These are the activations of a small neural network, seen along a few directions. Each row is one input.
Each table varies a few parts of the input and shows all the possible inputs, shuffled.
A made-up example of a description, with smaller parts first: one of 4 places along a line, together with either a single point or one of 9 places along a line or (one of 3 separate values, together with one of 8 places around a ring).
Shared parts are said once, and a part with two or three values counts as separate values.

Other details of the inputs vary at random and push rows far along three fixed directions, the same in every table; ignore that.
To show where, the next rows are all for the same input, with only those details redrawn:
 100 -363  401   29 -304 -184  245 -103  -30  193  216
-106  335 -266   28  261 -190 -163 -215  -86  232  -87
-281  285  -91  216  100 -273 -185   -1  -68  188 -259
 137  207 -596  271  145   52 -327 -211  276 -351 -222
-179  469 -398  107  326 -202 -287 -173  -60  164 -223
-328 -116  303  513 -375 -296  -72  303   87  -74 -376
-321   46  274  223 -143 -357  -23  113 -131  263 -184
 151 -190 -164  382 -240   29 -123  -39  328 -419 -164

Rows:
R1:  -84  -16 -320  255 -131  -95 -218  157  303 -578 -236
R2:  251  -84 -621   -7  278  246  -85  -85  205 -354  207
R3:  -86  143  172  309 -109 -253  -83  209   25  128 -189
R4:   65  292 -244 -321  244 -136  103 -429 -190  406  279
R5: -324 -159  196   75  -93 -192   97  192 -116 -165 -126
R6:  160 -466  638  -49 -336   97  333  -77  -26   90   66
R7: -150  -83  227  402 -280 -187   97  366  -21   61 -111
R8:  115  241 -159 -551  378 -116  -99 -322  -46  414  250
R9: -269  406 -175  127   83 -238  -20   87 -160  231 -135
R10:  329 -241  -63   71 -221  134  -29  225  379 -334   99
R11: -183  105  351 -185   61   34 -151 -293 -169  184  488
R12:  -84 -311  527 -117 -466 -214  192  230  125   67   80
R13: -206   -6  259  327  -67    6  123  317 -168    8 -266
R14: -221  697 -332 -104  441   47 -102  -78 -220  249 -305
R15:   -5  -20  357   78 -259 -112  172  234  -18  378   55
R16:   60 -161 -296  402  -37  156 -104    8  236 -290 -129
R17:  457   15 -428 -104  117  490  -38 -241   87 -114  109
R18: -426  154  236  132  -43 -193 -274  489 -108  193 -433
R19:  382 -385   59  -16 -226  305  287 -286  137 -374  145
R20: -293  -42  184  -75  -79 -204  268  -99 -210  424  108
R21: -258  745 -336   99  251 -280 -179   64 -113  269 -266
R22: -283 -200  178  358 -101 -112   25  503  -66 -266 -206
R23:  146  -78  377 -272 -140   44  273    6 -261  610  267
R24: -111   99  260  358 -241 -241   50  375    7  124 -160
R25:  317 -454   17 -269 -267  311  108 -132  177 -357  164
R26:  358 -314  -86 -141 -166  247 -152 -100  318 -365   10
R27:   69  261 -529   85  453  223 -245   65   45 -435 -199
R28:   81  203   22 -437   32   28  122 -318 -190  512  148
R29: -408 -103  340  133 -126 -154   69  306 -102 -207 -325
R30:  373 -425  -54   77 -102  223  156 -329  145 -321  178
R31: -278 -217  395  228  -23  -88   24  379 -102 -152 -263
R32: -169  314    2 -494  387  -65   53 -174 -267  281   16
R33:  380 -115 -382 -198  195  342   76 -205  131 -516  177
R34:  313 -194 -568 -159  127  260   65 -221  246 -409  336
R35:  360 -263   17   19 -306  265  -43 -172  260 -168  -37
R36:   88   38  -43 -235  164   21  319 -280 -287  278  321
R37:  -16 -183  237 -135   61 -253  104   74 -151  252  259
R38:  318 -406   30  234 -183  231  251   11   74 -284  175
R39:  -23 -266  501    2 -259   18  438   75 -212  121   97
R40:  242 -449 -226   69   11  181    6  -36  265 -379  216
R41: -123  -22 -398  476  -34   79 -251   -5  304 -397 -367
R42:  264 -224 -489 -174  248  179  -92 -363  234 -316  250
R43: -234  262    6  214  261  -15  -98   80 -209  105 -340
R44:  111   42   35 -244  146 -173  119 -372 -184  440  301
R45: -228   -4   68  243  -60 -255  -68  448  -32  -63 -104
R46:  381  149 -486 -348  151  155  -69 -198  267 -155  260
R47:   27  -58 -277   82 -135  276 -157  206  208 -498 -250
R48: -133  401   72 -270  400   84 -259 -338 -281  346  538
R49:  220 -338  533 -457 -101 -303  297 -173 -113  369  531
R50: -251  632 -407 -311  387  -56 -285   63 -181  274 -200
R51: -338  432  -48  -86  155 -408 -157  121  -91  156 -178
R52: -322  -26  129  176  -46 -346 -160  237    1  -64 -204
R53: -331 -169  526  233 -149 -108  -24  508  -48  -85 -385
R54: -332   -7  339  107 -152  -70   91  443  -54 -129 -329
R55:  350 -126  -65   56 -357  162  139  -27  333 -169  103
R56:   49   21 -199  528 -264  229 -364  281  365 -427 -556
R57:  136 -379  444 -153 -326   52  187  297  -36  113  181
R58: -372  263  -58  134  115 -164   16  -13 -222  117 -252
R59:  402 -196  -74  -14 -370  171  101 -198  394 -219  118
R60:  -95  316 -466  377  271  170 -365  -70  147 -463 -572
R61: -263 -122   93  262 -250  -89  208  190  -11   60  -64
R62: -434  400  117  126   49 -106  -54  130 -163  151 -506
R63: -147  511  -18 -297  429  109 -184 -270 -343  402  588
R64:   -3  290 -201 -511  490  114  -19  -97 -361  475  192
R65:  -58 -330  268  -84 -133  -85  319  140 -154  -82  216
R66:  480   44 -311  -62  187  438   44 -224  117 -204   83
R67: -110  308 -207 -163  115  121  -76 -196 -139  209 -184
R68: -218 -101  646  -63 -336   14  125   30 -178  116  554
R69: -158  186 -157 -111  423  -11 -163 -101 -116 -107 -192
R70:  392 -154  -59  128 -199   28  -19 -205  310 -241   66
R71:  198 -100  -65   53 -207  -73   27  159  265 -366   76
R72:   94  149 -340  306   28  -42 -278  317  298 -452 -202
R73:  149 -147   67 -462  418  -37  216 -288 -341  348  507
R74: -136  291 -370   47  343   -4   -6  -60 -165  314   44
R75: -234  -30  170  230 -209   50 -135  140   -7   22 -436
R76:   79  367 -742  474  241   82 -470  -10  290 -427 -379
R77: -431  362  172  317 -199 -418  -84  270  -21  156 -415
R78: -310  158  -19   30  181    9 -269  269 -132   81 -350
R79:  -97 -439  590  215 -254 -116  327  157 -202  191   74
R80:  587    1 -418  -62   62  297 -113 -329  364 -134  186
R81:  241 -294    8  137 -411  351  124   55  184 -306  -77
R82: -469  479 -495 -193  504 -211 -196  -99 -180  200 -121
R83:  455 -167  -98 -138 -283  333  155 -162  194 -111  179
R84:  -81 -224  439 -325 -304 -108  165  106  -92  226   84
R85:   87 -406  501 -228 -114   45  201  -10  -18  -32   88
R86:  450 -416  -12   96 -257  444   20 -110  216 -272   27
R87:   21 -309  570 -182  -96   13  329  260 -187  159  161
R88:   67 -427  443 -395 -138   61  172  -83 -157  222  225
R89: -162 -161  330  241 -282 -180 -133  468  212  -73 -231
R90:   89  268  -71 -275  169  -91  -44 -315  -33  481  100
R91: -104  200  180 -356   85  104  -46 -416 -172  182  618
R92:  570  -92 -287 -243  195   74  -67 -265  211 -186  393
R93: -282  169 -177  -40  396 -152 -172  -48 -169  -19 -153
R94:  407  -64  141 -429  263  238  265 -426 -189  385  370
R95:  -10   81  -51 -354  165 -215  174  -75 -210  286  373
What is each input in this table made of? -> one of 5 places around a ring, together with either a single point or (one of 2 separate values, together with one of 9 places around a ring)
The inputs of R56 and R28 match in every part but the place on the ring of 5. If R16 is changed in the same way as R56 into R28, which row does it become? -> R20
The inputs of R82 and R34 match in every part but the place on the ring of 5. If R84 is changed in the same way as R82 into R34, which row does it become? -> R50
Start at R24 and move only the place on the ring of 5, one step at a time. The first step leads to R21. Which rows follow, in order? -> R77, R70, R3
Change only the place on the ring of 9 in R24. List by row number the other rows that result. -> R7, R13, R15, R17, R23, R38, R66, R74
Change only the choice among 2 separate values in R67. List by row number the other rows that result. -> R25
Start at R88 and move only the place on the ring of 5, one step at a time. The first step leads to R78. Which rows follow, in order? -> R64, R47, R25

Rows:
R96: -692  644 -356 -172  501 -499 -401  111 -168  431 -178
R97:  484  166 -110 -416  179  284 -140 -464  129  -42  213
R98:  218  106  -55 -149   76  179   99  156   44  149   21
R99: -107 -211  459  647 -512   42 -113  248  259 -460 -620
R100:   47 -311  396   20 -273 -326   66  186  197 -249  139
R101:  -64  101  294 -283   76  -47  -57  -17 -335  519  315
R102: -113 -175   38  513 -279  -82  -71  591  364 -559 -106
R103: -213  -89  300 -225  -34 -200  272  -90 -266  715 -116
R104: -570  223  454  183 -382 -181  -32  391 -165  116 -238
R105:  -50  200 -506  425  -10   20 -507  491  302 -464 -590
R106:  -33 -241   24 -719  464  359  367 -219 -500 -155  352
R107:  417 -764  368  264 -485  196  208 -112  133 -284  461
R108:  331  -84 -143 -130  283  101  264 -390  -53  102  661
R109:  160   -5  170 -320  274 -271  204 -517 -221  322  514
R110: -437  107  111  276  -86 -419 -244  658  -83   97 -366
R111:  -22 -182   27   54 -203 -181  327  -76  -53  -51  224
R112:  342  269 -605  238  101  523 -338  121  463 -574 -306
R113:   35 -650  542 -316 -420 -264  360  126   72  249  387
R114:  375  136  -84 -790  109  135  361 -370 -238  512  461
R115:  393 -497 -171   58 -451  344  -65   72  593 -547 -163
R116:  509  -19 -186 -538  194  196   54 -204 -116  361  327
R117:  371  332 -400 -181  376  191 -127 -509   45   11 -164
R118:  242 -472  183  -95 -535  -43  340  170  208 -302  282
R119:  -90  299 -549  538  107   83 -409  270   98 -234 -792
R120: -153   78  491 -223  -47  -33  -27  118 -357  627  130
R121: -483  122  637    6 -467 -188  173  464 -266  387 -309
R122:  -80 -537  722 -108 -453  -46  419  -49 -141  522   62
R123:  239  212 -621  157  322  -95 -223 -221  286 -434 -274
R124:  134  645 -745   67  497  390 -465 -108  213 -299  -63
R125:  -74 -284  293  397 -454 -317 -104  539  399 -573 -399
R126:  725 -417 -195  -11 -134  483   85 -334  168 -199  187
R127: -875  357 -166 -466  917  -30 -213   83 -627  214 -367
R128: -451  346 -313  407  133 -334 -523  520   53 -191 -393
R129: -407  264 -167  240  105  -23 -289 -101    1  107 -346
R130:  198 -118  199 -395  -32   34  460 -577 -316  387  719
R131:  -65  193  438 -423   68 -294  124   61 -247  579  -95
R132:  121 -494   34  657 -486   24  -26  442  287 -491 -442
R133:  326 -393  -60   35  -60  -68  183  -58   -5   25  229
R134: -324  199  218  161  103 -153  -95   43 -390  485  -79
R135: -516  193  213  229 -216 -369  216  348 -281  307 -462
R136: -138  397 -206  -57  385  -87 -141   52  -54   99  275
R137:  432 -109  268 -450  162  241  532 -401 -305  678  534
R138:  447   37 -214 -356  381  125  383 -351 -160  414  416
R139: -103  -37  616 -364  -94 -135  153  172 -438  807  164
R140:  327 -185  -18  137  -87  339  -48 -209   18  -36   63
R141: -674  552  393   62  156 -516 -299  242 -257  332 -277
R142: -360  346  -94 -140  164  -46 -332  -64  -25  250  -86
R143:  423   86 -671 -102  306  201 -385 -279  220 -403  407
R144:  482 -590 -259  494 -296  259  -95  -82  441 -812  220
R145:   80 -441  793  -44 -295 -222  367 -224 -134  201  404
R146: -425  261  109  368  -44 -391 -392  345  172 -344 -347
R147:  287 -710  298 -347 -230 -138  528 -313   -7  321  534
R148:  245  357 -755 -216  263  178 -226 -379  186 -417  350
R149: -364  445 -324  353  397 -261 -108  200 -100   83 -190
R150: -149 -134  445  229 -504  102  252   42 -118   57 -151
R151:  522 -595  477   69 -562  496  269  115  321 -323  349
R152: -182  427 -355 -266  229 -226  -55  -49 -121   95  181
R153:  462 -140 -261  158   -3  370  196  -54  227 -192  -57
R154: -379  785 -181 -241  516 -450 -306  128 -227  433 -438
R155: -309 -398  545 -220  242   56  154  257 -321 -389 -216
R156:  510 -238 -235  -93 -257  334  348 -297  132 -206   53
R157: -246 -308   -7  553 -414 -112  -69  357  336 -331 -629
R158:  279   81 -128 -150  335  186  192 -451 -131  216  573
R159:  657 -390 -313   40   13  250  325 -213  277 -334  397
R160:  409 -785  416 -117 -287 -117  470 -152 -108  158  707
R161:  490 -471 -156  305 -373  372 -254   32  470 -802  256
R162:  -47  -90  322 -134   93 -458  243 -166 -188  296  216
R163:  267  402 -570 -235  256  316   36 -500  -90   97  -17
R164: -349  316  230  247  146  -55   54  112 -275  394 -102
R165:  391 -417   64 -191 -344  429  -32 -259  358 -229  238
R166:   72  -24 -648  -43  728  671 -168   70   37 -907 -180
R167:  131 -368 -309 -211  498  528 -127   30 -160 -684  -13
R168:  317  354 -699 -104  261  388  -96 -619   41 -213  158
R169: -630  317 -449  636  108 -248 -511  183  214 -344 -591
R170: -242  224   76  411  -68 -217 -140  263   53  -77 -821
R171: -555  656 -299 -194  468 -218 -456 -122 -156  398  -53
R172: -288  502  115 -357  406 -288  116  250 -418  800   49
R173: -170 -454  830  331 -544 -428  341  396  -16   64 -369
R174:  427   97 -428 -470   51  173  144 -266   66  -43  281
R175: -320  506 -369  515  160   78 -501  366  239 -448 -345
R176: -204 -528   38  590 -473 -173  -35  267  415 -534 -268
R177: -172   10  681  -33  -48   -4  388   22 -427  729  158
R178: -281 -428  816  219 -810 -143  264  394   15 -144  165
R179:  341  314 -395 -169  263  226 -368 -368  256 -347   45
R180: -430   71  338  261 -126 -378   72  706  -47  152 -216
R181: -705  389  121  -86   96 -477 -194  418 -205  568 -477
R182:  -68 -355   -3  562 -576  -99  183  346  284 -593 -346
R183: -170  214  344  -27  120 -205   16 -208 -262  362  -56
R184: -307   89  -23  200 -225   59 -334  316  250 -118 -571
R185:  141  484 -684 -361  593  313 -261 -758  -67  332   50
R186:  472 -203 -220  119 -472  575  -85  -98  475 -764   10
R187:  461  326 -414 -310  286  266 -265 -344  236 -192  -88
R188: -233 -547  719   47 -425 -192  312  -87 -110  329  302
R189: -356  -20  218 -212    6 -314  -53   -4  -81  310  290
R190:  -62  669 -762 -218  605  -52 -116 -556 -218  139  242
What is each input in this table made of? -> one of 5 separate values, together with either a single point or (one of 2 separate values, together with one of 9 places around a ring)
The inputs of R144 and R169 match in every part but the choice among 5 separate values. If R128 is changed in the same way as R144 into R169, which row does it become? -> R96
The inputs of R113 and R125 match in every part but the choice among 5 separate values. If R142 is changed in the same way as R113 into R125, which row does it become? -> R179
The inputs of R151 and R165 match in every part but the choice among 5 separate values. If R153 is changed in the same way as R151 into R165, which row does it become? -> R103
Change only the choice among 2 separate values in R171. List by row number the other rows that result. -> R188
Start at R160 and move only the place on the ring of 9, one step at a time. The first step leads to R133. Which rows follow, in order? -> R132, R119, R126, R140, R134, R107, R144
Change only the choice among 5 separate values in R149. List by row number the other rows that result. -> R111, R160, R162, R176
Change only the place on the ring of 9 in R99. List by row number the other rows that result. -> R109, R117, R123, R145, R162, R170, R173, R183
